A small network was shown many inputs. Here are its activations along a few directions, one row for each input.
Each table varies a few parts of the input and shows all the possible inputs, shuffled.
Descriptions start from the smaller parts, as in this example, which fits no table here: one of 6 places along a line, together with either a single point or one of 9 places around a ring or (one of 3 separate values, together with one of 8 places around a ring).
Shared parts are said once, and a part with two or three values counts as separate values.
In the rows, 128 means zero.

Table:
row 1: [219  35 205  77  91 112  98 173 130 230 176 125 191 119  64  54  49 104]
row 2: [ 42  65 129 157 188 194  74  90 126  84 111 206  82  91 132 104  78  97]
row 3: [130  90 124 151 177 122 106 150 168 124  94 119  66  87 159 105 116  88]
row 4: [158 222 102  85  94 112 179  76 127 130 136  75 169 147 143 147 210 167]
row 5: [ 29 136 107 168 126 186 119 119  59  58 144 204 132 165 112 183 117 155]
row 6: [205 113 175  92  31 106 128 181  79 201 207 106 245 186  53 138  85 168]
row 7: [148 124 131 117 167 100 134 117 189 150  85  99  89  81 160  98 143  90]
row 8: [ 96  77 128 154 181 146  89 121 155 108  92 158  63  96 147 102  99  95]
row 9: [132 200 109 135  90  98 179 135 123 120 126  87 151 160 140 176 170 154]
row 10: [ 85 153 104 164 113 135 135 146  86  80 131 154 115 172 128 180 134 159]
row 11: [175 154 123  71 172 111 139  58 188 157  99  89 110  67 162  69 187 106]
row 12: [117 168  99 167 105 115 156 170 105  95 135 112 125 164 136 181 148 153]
- What is each input in this table made of? => one of 2 separate values, together with either a single point or one of 5 places along a line
- The inputs of row 7 and row 9 match in every part but the choice among 2 separate values. If row 3 is changed in the same way as row 7 into row 9, which row does it become? => row 12

Table:
row 13: [197  57 194 108  97 107 109 182 127 210 157 123 184 118  69  80  66 109]
row 14: [153 161 142 131  40 108 160 184  71 143 179 118 212 197  76 174 128 178]
row 15: [ 15 170  80 182 150 172 132  95  95  33 101 165  85 149 161 196 150 143]
row 16: [199  40 195  98  80 121 103 177 119 221 175 136 198 131  58  82  43 121]
row 17: [ 80 211  66 142 159 130 165  85 142  66  95 110  91 125 181 175 201 140]
row 18: [ 56  58 127 157 209 177  81  91 160 101  91 191  56  73 158  84  92  75]
row 19: [176 189 126  99  50 100 177 147  97 151 170  88 198 183 112 161 162 178]
row 20: [ 88  73 118 162 215 153  91 116 178  98  71 149  33  64 170  87 112  70]
row 21: [178 122 143  89 162 101 122  93 191 170 101  89 113  72 146  70 148  96]
row 22: [170 207 108 103  85  93 172 124 112 133 142  70 165 165 141 160 194 165]
row 23: [214 109 156  79 131  94 127 123 174 191 117  79 122  93 128  68 131 108]
row 24: [123 109 116 119 212 133 111  81 205 124  77 117  60  53 175  76 143  71]
row 25: [ 55 178  75 178 155 137 137 119 115  46 100 144  69 142 172 190 160 147]
row 26: [ 66  24 147 156 192 184  56 132 116 100 122 214  71  92 118  88  51  83]
row 27: [155 146 143 122  23 121 154 180  64 153 197 130 225 213  65 175 106 190]
row 28: [135 218  90 112 108 102 174  97 130 110 121  85 142 143 152 165 207 163]
row 29: [ 26 139 100 180 135 179 113 132  55  38 138 205 103 180 122 194 110 157]
row 30: [216  93 178  86 101  90 121 147 153 214 152  92 177 110  99  79 100 112]
- The inputs of row 25 and row 20 match in every part but one. If row 15 is changed in the same way as row 25 into row 20, which row does it become? => row 18
- What is each input in this table made of? => one of 2 separate values, together with one of 9 places along a line

Table:
row 31: [105 150 107 132 142 134 141 101 147 107 111 119 105 114 154 132 146 125]
row 32: [116  98 137 144 143 133 103 133 127 121 116 150 100 127 127 118 105 119]
row 33: [ 92 131 119 159 135 138 120 123 125 100 117 137 115 136 135 150 123 130]
row 34: [109 149 120 145 139 123 145 120 139 114 105 119 114 124 145 142 149 120]
row 35: [134 109 137 131 147 119 126 132 142 137 106 133 101 115 137 108 125 107]
row 36: [204 159 139  99  43  90 155 177  89 164 178  82 198 190  93 153 142 175]
row 37: [ 87 126 106 154 144 154 121 132 108  82 128 159  97 135 138 143 127 132]
row 38: [103 145 117 144 134 121 141 135 134 110 118 131 118 126 139 151 135 127]
row 39: [101 116 127 153 140 138 113 124 132 114 114 137 115 125 133 137 113 122]
row 40: [111 126 126 136 140 122 133 134 146 125 114 131 119 116 133 135 123 114]
row 41: [133 103 121 116 163 140 102 108 145 124 119 141  93 102 141  95 130 117]
row 42: [106  90 128 142 151 150 105 137 127 112 128 156 100 114 132 113 104 111]
row 43: [208 139 149 102  64  92 149 173 121 188 176  75 207 159  93 133 124 150]
row 44: [ 99 100 123 146 152 154 108 134 130 111 123 148 107 111 133 124 109 113]
row 45: [164 110 162  91  97 123 128 123 111 173 156 134 177 138  91 102 108 137]
row 46: [ 91 109 116 150 149 155 114 128 130 103 124 145 112 113 136 131 114 116]
row 47: [202 160 143 106  50  91 156 175 106 172 179  70 207 173  99 151 136 164]
row 48: [118 124 112 123 162 144 111  99 148 113 114 130 105 100 145 114 143 118]
row 49: [ 95 135 115 159 134 138 119 126 107  91 117 151 102 149 134 152 127 140]
row 50: [109 143 102 130 158 143 118  97 138  99 118 131 104 109 150 128 156 131]
row 51: [115 131 120 125 148 134 132 105 154 120 110 121 109 106 147 116 133 111]
row 52: [130 108 129 118 149 130 121 114 150 130 114 133  97 107 143  97 121 110]
row 53: [127 103 134 129 140 118 121 142 141 135 118 143 107 118 130 116 110 114]
row 54: [150 138 153  98  90 128 140 113 113 165 155 119 196 138  98 125 120 140]
row 55: [219 114 157  96  68  89 137 178 116 194 175  88 187 156  86 110 109 147]
row 56: [214 128 156 101  69  93 140 176 119 195 171  80 198 152  88 126 115 147]
row 57: [119 115 132 133 142 123 125 139 144 134 114 135 115 113 130 129 116 114]
row 58: [107 152 107 132 141 132 138 103 131  97 112 135  97 127 151 130 150 134]
row 59: [108 109 134 149 145 135 109 133 127 120 116 141 111 124 131 129 108 118]
row 60: [111 145  97 126 158 143 118  96 126  93 119 145  93 121 149 128 161 140]
row 61: [143 159 142  96  77 123 148 116  86 144 160 133 183 168  97 141 139 161]
row 62: [141 159 144 102  81 126 148 115 100 150 160 120 196 153 102 143 137 152]
row 63: [123 120 127 123 150 135 125 110 153 129 110 124 106 103 143 110 127 110]
row 64: [ 83 126 107 157 146 155 122 130 119  87 128 146 109 123 140 145 126 125]
row 65: [157 125 160  96  98 129 132 120 113 173 151 125 188 134  93 117 114 137]
row 66: [126 114 120 121 165 141 105 103 145 121 118 132 103  97 144 107 136 115]
row 67: [126 122 136 136 150 122 131 131 141 134 105 124 110 113 139 121 131 105]
row 68: [119 131 128 139 146 124 137 124 146 127 102 120 113 114 141 127 138 108]
row 69: [110 154 115 143 139 121 147 124 122 107 105 133 101 137 145 144 154 130]
row 70: [106 145 116 140 132 118 140 137 123 105 118 145 106 138 137 150 136 135]
- What is each input in this table made of? => one of 5 places along a line, together with either one of 2 separate values or one of 6 places along a line
- The inputs of row 59 and row 39 match in every part but the place on the line of 5. If row 44 is changed in the same way as row 59 into row 39, which row does it become? => row 46
- Change only the choice among 2 separate values in row 47. List by row number the other rows that result. => row 62
- List by row number the other rows that have the place on the line of 5 in common with row 52. => row 32, row 35, row 41, row 42, row 45, row 53, row 55
- Start at row 70 and move only the place on the line of 5, one step at a time. The first step leads to row 38. Which rows follow, in order? => row 40, row 57, row 53

Table:
row 71: [205 164 117 105 114  56 149 172 139 151 140  62 113 138 135 137 183 155]
row 72: [ 34 145  99 191 171 166 117 118 114  48  92 188  43 122 168 159 124 118]
row 73: [100 156 115 163 101 142 154 147 100 113 142 104 173 152 120 183 135 134]
row 74: [ 98 161  64 133 206 135 138  67 162  47  68 119  24 117 185 119 212 126]
row 75: [137 199 105 126 103 122 161 115 136 122 132  71 165 136 146 154 171 149]
row 76: [142 139 137 165  96  90 153 206 117 145 118 116 143 160 111 167 120 125]
row 77: [ 66 177  76 152 183 130 149  75 177  68  58 131  43 101 185 136 183 113]
row 78: [158 105 155 117  94 104 149 155 146 173 121  95 142 130 131 118  94 115]
row 79: [160 168 112  55 131 131 153  68 125 131 145 133 159 106 130 110 198 158]
row 80: [123  77 159 141 185 134  99 130 190 156  95 137 105  76 142  78  80  62]
row 81: [ 99 160 143  96 117 137 155  90 130 139 133 148 174 127 112 141 132 133]
row 82: [121 108 174 121 126 126 125 102 112 160 128 141 179 133  84 118 108 117]
row 83: [154  81 150 133  94 128 131 178 108 140 154 125 141 154 101 122  84 128]
row 84: [146 116 134 162  92 103 138 208  96 125 143 128 139 181 112 173 115 145]
row 85: [ 82 135 136 105 110 168 132 108  91 127 156 187 162 154 106 138 117 146]
row 86: [126 180 126  62 122 129 161  67 136 140 124 134 167 115 137 121 165 139]
row 87: [ 31 148  93 189 187 147 139 114 128  57  72 164  57 105 162 160 138  97]
row 88: [122  88 170 117 115 140 105 106  90 154 142 159 167 147  82 117 102 141]
row 89: [200 148 153  60 120 118 116  60 120 164 133 105 145 111 126  74 164 129]
row 90: [156  85 129 122 196 121 101 108 207 163 101 110  96  61 157  65 107  67]
row 91: [105  51 153 150 191 139 100 152 161 140 102 149 111  67 124  90  83  62]
row 92: [170  76 135 133  92 124 104 171 109 130 181 136 133 148  85 115  80 152]
row 93: [135 116 168 111 109 135 132  94 124 168 122 117 176 129 116 107 115 117]
row 94: [ 41 130  70 177 169 165  90 113  97  31 106 196  29 129 169 151 121 146]
row 95: [149  98 155 138 110 100 145 168 134 154 136 114 153 133  97 127  88 111]
row 96: [116 141  97 158  89 154 104 138  82  91 183 134 159 169 105 175 122 177]
row 97: [148 134 135 152  96  73 157 189 138 157 113  94 144 149 131 169 128 137]
row 98: [ 35 161 104 173 166 138 137  93 157  61  65 145  47 111 180 160 140  97]
row 99: [221 127 132  88 118  85 147 137 147 173 152  78 121 105 130  90 156 136]
row 100: [163 195  90 112 113 120 142 117 130 120 139  73 151 134 133 153 191 176]
row 101: [192 136 138 102 111  85 150 136 166 174 133  73 135 117 140  99 117 122]
row 102: [117  32 139 135 171 165  43 155 133 114 135 175  77  89 122  78  66 112]
row 103: [113 184 123 153  92 135 154 131 126 121 134  93 170 155 133 169 135 138]
row 104: [158 112 122 142  85 113 108 204  89 117 154 142 119 194 112 169 105 170]
row 105: [103 152 115 167  90 161 133 149  89 105 159 129 165 171 121 174 121 150]
row 106: [136  89 144 109 101 161  81 108  74 137 168 165 154 160  88  98  99 158]
row 107: [ 94 118 104  97 100 172 108 108  70 108 184 187 155 159 107 130 117 171]
row 108: [170 152 155  87 122 118 138  73 136 169 126 107 170 111 124  90 146 118]
row 109: [105  34 164 143 173 155  71 155 143 127 115 164  93  85 127  94  73  89]
row 110: [183  79 129 100 192 134  88 106 192 162 113 116  68  56 154  61 152  73]
row 111: [ 87 145 131 116 114 158 157 112 103 130 145 155 178 134 104 138 127 125]
row 112: [176 175 125 118 110  62 164 174 149 164 113  77 130 142 143 149 160 142]
- What is each input in this table made of? => one of 6 places along a line, together with either one of 2 separate values or one of 5 places around a ring
- The inputs of row 112 and row 84 match in every part but the place on the line of 6. If row 77 is changed in the same way as row 112 into row 84, which row does it become? => row 72
- The inputs of row 103 and row 105 match in every part but the place on the line of 6. If row 81 is changed in the same way as row 103 into row 105, which row does it become? => row 85
- List by row number the other rows that have the place on the line of 6 in common with row 76. => row 73, row 82, row 87, row 91, row 95, row 111
- Change only the choice among 2 separate values in row 110. List by row number the other rows that result. => row 74
- List by row number the other rows that have the place on the line of 6 in common with row 107. => row 92, row 94, row 96, row 102, row 104, row 106

Table:
row 113: [125 152 119 132 101 125 138 139  94 114 142 134 141 167 117 159 141 159]
row 114: [ 50 124  84 185 202 148 117 124 158  54  71 156  25  94 184 143 139  99]
row 115: [143 175 119 121 100 111 156 125 112 128 136 107 151 155 127 153 161 154]
row 116: [156 133 139 105 108 117 143 136 131 157 145 110 164 127 115 124 131 129]
row 117: [158 100 141 126 130 124 107 146 131 149 138 120 134 122 117 110 111 122]
row 118: [149 102 151 118 115 119 121 144 123 151 136 136 133 135 111 110 103 124]
row 119: [129 136 130 129  93 128 134 144 106 131 154 126 164 157 108 151 117 148]
row 120: [149 157 128 116  89 115 150 131 123 142 147  98 168 148 120 144 136 147]
row 121: [ 70 120 102 123 185 174 102  62 136  79 105 177  73  95 155 106 141 119]
row 122: [162 121 150 105 114 107 137 133 138 162 129 115 140 126 120 107 122 121]
row 123: [175 120 138 113 125 113 124 134 146 158 132  95 137 116 128 103 131 122]
row 124: [138 115 143 122 112 129 128 149 115 147 152 133 163 134 104 129 111 129]
row 125: [ 60 109 120 169 190 155 108  97 152  91  76 156  70  90 160 126 121  91]
- What is each input in this table made of? => either one of 3 separate values or (one of 2 separate values, together with one of 5 places along a line)
- What sort of input is row 125? => one of 3 separate values

Table:
row 126: [133 136 135 126  90 126 130 123  96 133 146 133 159 153 113 151 124 157]
row 127: [142 158 122 124 106 122 150 123 100 131 137 129 147 159 113 147 151 155]
row 128: [122 134 142 132  95 127 131 127 117 138 143 130 165 149 109 147 102 146]
row 129: [171 126 146 107 120 104 132 134 150 162 129 113 148 112 118 100 135 127]
row 130: [150 113 131 126 108 122 136 164 132 141 140 111 129 134 124 125 116 127]
row 131: [165 131 142 110 124 101 123 139 130 151 133 107 126 136 131 120 125 128]
row 132: [153 123 149  99 113 122 148 127 134 163 142 112 162 117 115 103 125 111]
row 133: [141 148 117 115 102 121 158 132 110 132 147 140 148 152 108 143 147 152]
row 134: [101 161 109 139 142 145 130 120 116  90 124 125 106 122 161 145 154 137]
row 135: [155 131 154 105 118 123 138 118 126 162 135 100 160 127 118 109 130 112]
row 136: [103 111 120 132 164 137 124 108 151 116  93 147  95 100 150 129 123 110]
row 137: [ 78 149 111 163 149 130 138 126 120  89 105 144  97 126 147 152 130 122]
row 138: [140 122 131 144 120 129 115 152 114 137 143 115 158 144 111 147 120 131]
row 139: [116 115 117 130 157 131 122 109 161 131  99 133  97 109 150 114 133 104]
row 140: [ 84 111 124 141 163 153 113 120 142 101  95 155  87 110 145 124 135 107]
row 141: [121 143 110 117 158 139 117  99 143 113 118 115 108 117 150 119 155 124]
row 142: [ 74 125 121 155 165 135 120 123 130  94  99 161  83 119 141 140 132 109]
row 143: [163 125 137 103 122  99 135 150 136 150 145 118 127 122 130 119 120 131]
row 144: [120 129 112 123 159 133 110 108 150 122 113 111 101 100 141 120 145 120]
row 145: [137 117 127 137 117 128 126 165 120 138 157 128 159 130 110 146 115 134]
row 146: [ 92 152 105 162 142 131 139 125 121  84 113 132 100 134 150 148 141 143]
row 147: [107  38 141 152 164 168  79 116 126 116 120 193  86  93 115  75  59  96]
row 148: [110 155  99 125 148 146 126 103 134  90 127 118 109 121 149 125 153 133]
row 149: [131 126 131 115  90 129 130 135 102 131 155 141 158 152 107 141 123 151]
row 150: [174 133 149 118 119 100 129 120 147 164 119 106 148 119 120 106 138 129]
row 151: [154 116 134 137 103 119 131 149 132 143 125 103 128 145 122 125 119 124]
row 152: [118 127 138 118 100 134 126 144 117 135 153 136 163 151 107 137 104 139]
- What is each input in this table made of? => either a single point or one of 10 places around a ring or (one of 2 separate values, together with one of 8 places along a line)
- Change only the choice among 2 separate values in row 127. List by row number the other rows that result. => row 133
